A small network was trained on made-up records. Each row is its average activation on records with the value named, seen along a few directions.
Values that are neighbours, or in one group, have similar rows; names and order tell nothing.
(in the rows, 500 means zero)
Random noise pushes rows far along 10 fixed directions. That doesn't count. These rows show it; they differ only by the noise:
[649 467 496 532 522 650 258 617 640 484 646 392 604 236 316 255 477 252
 151 628 555 706 538 711 469 584]
[712 323 392 450 547 573 669 563 616 523 451 713 583 618 680 632 354 370
 415 561 556 724 470 859 443 691]
[506 505 476 543 416 565 427 470 591 566 247 611 710 602 733 779 435 490
 576 424 655 529 217 635 596 652]
[379 221 393 437 739 154 401 735 502 228 730 509 444 399 435 415 673 497
 439 908 207 258 557 522 447 296]
[696 472 452 581 422 528 719 657 367 557 394 685 545 695 627 502 340 537
 506 796 356 588 598 640 514 477]
[679 837 512 315 674 812 598 418 533 695 568 356 416 543 353 527 280 509
 415 442 707 671 367 548  17 700]
[833 405 370 657 473 442 883 452 570 335 780 547 149 468 300 435 715 563
 493 450 535 408 654 373 689 549]
[212 726 782 270 554 660 124 220 452 569 441 167 550 185 544 539 478 433
 505 260 557 365 370 302 291 606]
[307 618 593 511 426 474 340 418 411 495 408 453 553 351 443 483 506 522
 517 524 482 371 473 312 515 442]
[581 410 473 480 459 396 542 495 724 354 447 619 588 514 440 623 404 433
 399 652 595 577 410 679 515 542]
[469 532 251 507 704 555 796 664 435 582 472 689 364 497 272 270 557 434
 673 309 527 788 524 524 170 440]
[390 233 384 582 458 360 265 566 485 445 557 739 696 372 623 569 518 399
 229 771 457 368 554 615 749 563]


RIMA, 15 values:
pavi: [761 823 803 459 403 756  95 468 403 706 677  17 609 652 682 525 230 619
 141 854 387 427 423 559 483 590]
fenol: [500 346 639 381 494 678 339 385 466 643 478 532 634 543 920 730 340 389
 297 413 506 515 559 716 493 824]
kozuz: [651 433 509 450 584 592 389 422 359 612 784 313 428 552 882 705 640 604
 507 490 472 131 440 437 672 605]
lus: [479 600 636 363 698 493 251 553 541 450 732 158 453 432 396 352 550 587
 440 607 354 303 455 366 376 310]
pom: [401 342 564 443 673 450 359 739 548 363 550 193 443 427 495 299 779 391
 701 220 334 622 452 561 477 291]
bif: [565 542 401 349 804 451 665 619 438 432 763 286 248 497 403 256 671 628
 651 451 299 461 549 423 247 318]
kedug: [814 601 628 507 352 391 843 499 635 295 508 428 292 688 236 458 349 606
 534 795 424 561 645 516 386 368]
kupe: [710 548 501 721 590 684 460 632 562 611 650 156 318 507 516 322 818 540
 662 153 477 555 323 423 615 559]
fabi: [354 439 590 399 577 545 169 544 473 604 406 450 775 451 776 446 344 416
 447 521 390 573 543 686 391 579]
sive: [650 283 340 379 673 725 569 433 421 628 829 555 334 459 786 610 612 410
 337 357 582 421 653 616 575 856]
temar: [403 312 380 453 450 418 745 378 562 573 453 917 536 672 506 798 391 430
 377 397 739 559 632 591 569 664]
dad: [347 351 385 498 484 356 551 456 532 402 525 728 497 509 326 574 509 451
 466 530 625 520 624 491 518 449]
paro: [379 513 563 158 630 379 487 331 615 392 560 484 534 629 465 720 239 477
 350 669 581 479 488 645 182 488]
vit: [406 480 508 593 441 461 449 590 560 434 282 493 604 418 490 423 589 459
 693 394 512 596 388 498 600 432]
zov: [435 714 638 405 485 263 665 334 658 347 330 316 375 604 413 646 546 759
 846 448 462 281 274 274 430 329]
A value of RIMA combines one of 5 hidden first parts with one of 3 second parts; all combinations occur once.
Question: Changing only the second part turns temar into dad. fenol has the same second part as temar; what does that change turn fenol into?
Answer: kedug
Question: Changing only the second part turns kozuz into pom. bif has the same second part as kozuz; what does that change turn bif into?
Answer: pavi

FUMO, 28 values:
mis: [167 347 611 355 433  75 629 273 642 238 309 690 514 414 480 552 459 475
 693 416 383 511 562 447 497 316]
tuked: [714 444 426 674 447 341 595 593 626 289 663 465 334 560 285 562 667 622
 506 741 580 272 506 365 706 385]
foti: [371 462 289 449 667 454 610 681 631 469 318 601 535 621 381 575 595 399
 761 298 637 680 232 600 277 454]
savu: [727 396 608 452 530 483 536 543 581 361 546 301 453 490 691 493 612 491
 611 668 328 434 491 611 560 516]
mas: [315 310 354 404 660 463 526 525 500 620 534 770 516 565 645 562 479 418
 471 395 515 622 586 656 319 564]
numin: [642 401 438 718 424 457 439 763 545 432 521 467 576 636 517 427 625 525
 481 619 405 580 472 605 691 374]
vesos: [519 545 502 444 528 510 675 501 343 576 469 531 399 654 652 516 486 582
 635 467 417 488 601 473 466 426]
dulo: [463 377 407 552 556 478 437 522 710 412 379 619 566 369 380 464 530 337
 481 359 607 674 397 641 483 555]
suros: [823 608 323 565 672 576 684 609 637 459 599 364 349 680 534 637 685 668
 682 484 600 412 181 575 465 587]
logel: [469 334 476 560 566 565 229 778 444 518 512 422 694 419 586 293 599 287
 409 507 372 617 455 707 644 381]
morit: [292 480 711 514 253 395 289 285 734 372 310 514 733 361 362 574 359 372
 307 457 670 604 488 548 631 470]
duru: [307 620 204 662 425 303 684 417 279 652 493 904 492 646 416 544 443 748
 505 578 552 337 575 256 572 455]
faku: [474 326 414 431 755 686 548 613 274 746 674 526 419 475 734 351 574 389
 530 272 353 553 722 551 343 638]
nepip: [479 486 382 482 726 462 487 609 411 505 740 502 345 475 425 453 597 646
 519 635 432 293 500 361 297 500]
bubol: [523 381 740 427 377 468 528 316 687 391 257 377 549 487 726 612 486 408
 637 232 434 616 358 604 720 556]
kapom: [488 662 604 542 419 551 539 470 299 556 370 336 473 648 580 525 561 683
 769 437 351 350 454 305 552 312]
nafu: [562 633 491 612 435 514 506 658 451 496 320 504 634 655 611 586 402 653
 625 729 460 484 300 533 626 412]
bef: [327 526 394 543 532 476 556 542 388 575 455 602 421 560 463 533 688 600
 702 308 639 449 437 360 482 494]
vos: [484 347 440 603 430 399 796 570 422 508 292 714 408 553 581 486 551 499
 728 373 385 620 605 476 618 472]
zag: [778 439 465 713 328 635 606 449 370 527 611 513 405 638 654 674 623 584
 470 453 534 253 553 398 914 668]
kiza: [686 482 661 432 499 457 666 591 472 450 450 421 509 653 654 570 278 556
 500 896 257 563 617 682 337 474]
zamez: [686 462 376 653 523 514 527 783 458 473 520 516 457 541 430 292 595 537
 555 644 342 546 544 549 471 416]
fifo: [462 631 621 330 335 486 585 274 438 564 446 661 608 583 451 612 109 511
 259 707 573 490 679 520 449 468]
tasog: [602 687 306 714 383 623 814 548 264 686 348 746 455 666 513 467 481 643
 742 481 519 539 530 340 587 465]
pok: [399 291 597 404 585 428 642 579 366 454 423 487 405 540 753 356 595 425
 785 291 174 616 746 579 401 360]
rezak: [705 644 472 492 529 670 647 552 448 576 544 463 441 597 405 513 434 483
 519 469 599 572 416 468 361 592]
lele: [296 629 290 608 551 349 543 602 342 589 430 627 458 667 409 485 550 719
 679 549 461 361 370 267 451 309]
guvil: [525 630 444 588 334 619 372 515 388 705 408 596 679 630 751 721 434 675
 419 623 636 351 304 494 689 644]
FUMO is arranged as 6 separate groups.
Question: List the group mates of mis, in the order listed.
Answer: duru, bubol, lele
Question: List the group mates of numin, in the order listed.
Answer: mas, morit, faku, pok
Question: List the group mates of rezak, in the order listed.
Answer: tuked, foti, bef, zag
Question: List the group mates of logel, in the order listed.
Answer: vesos, kapom, fifo
Question: List the group mates of suros, in the order listed.
Answer: savu, nafu, tasog, guvil
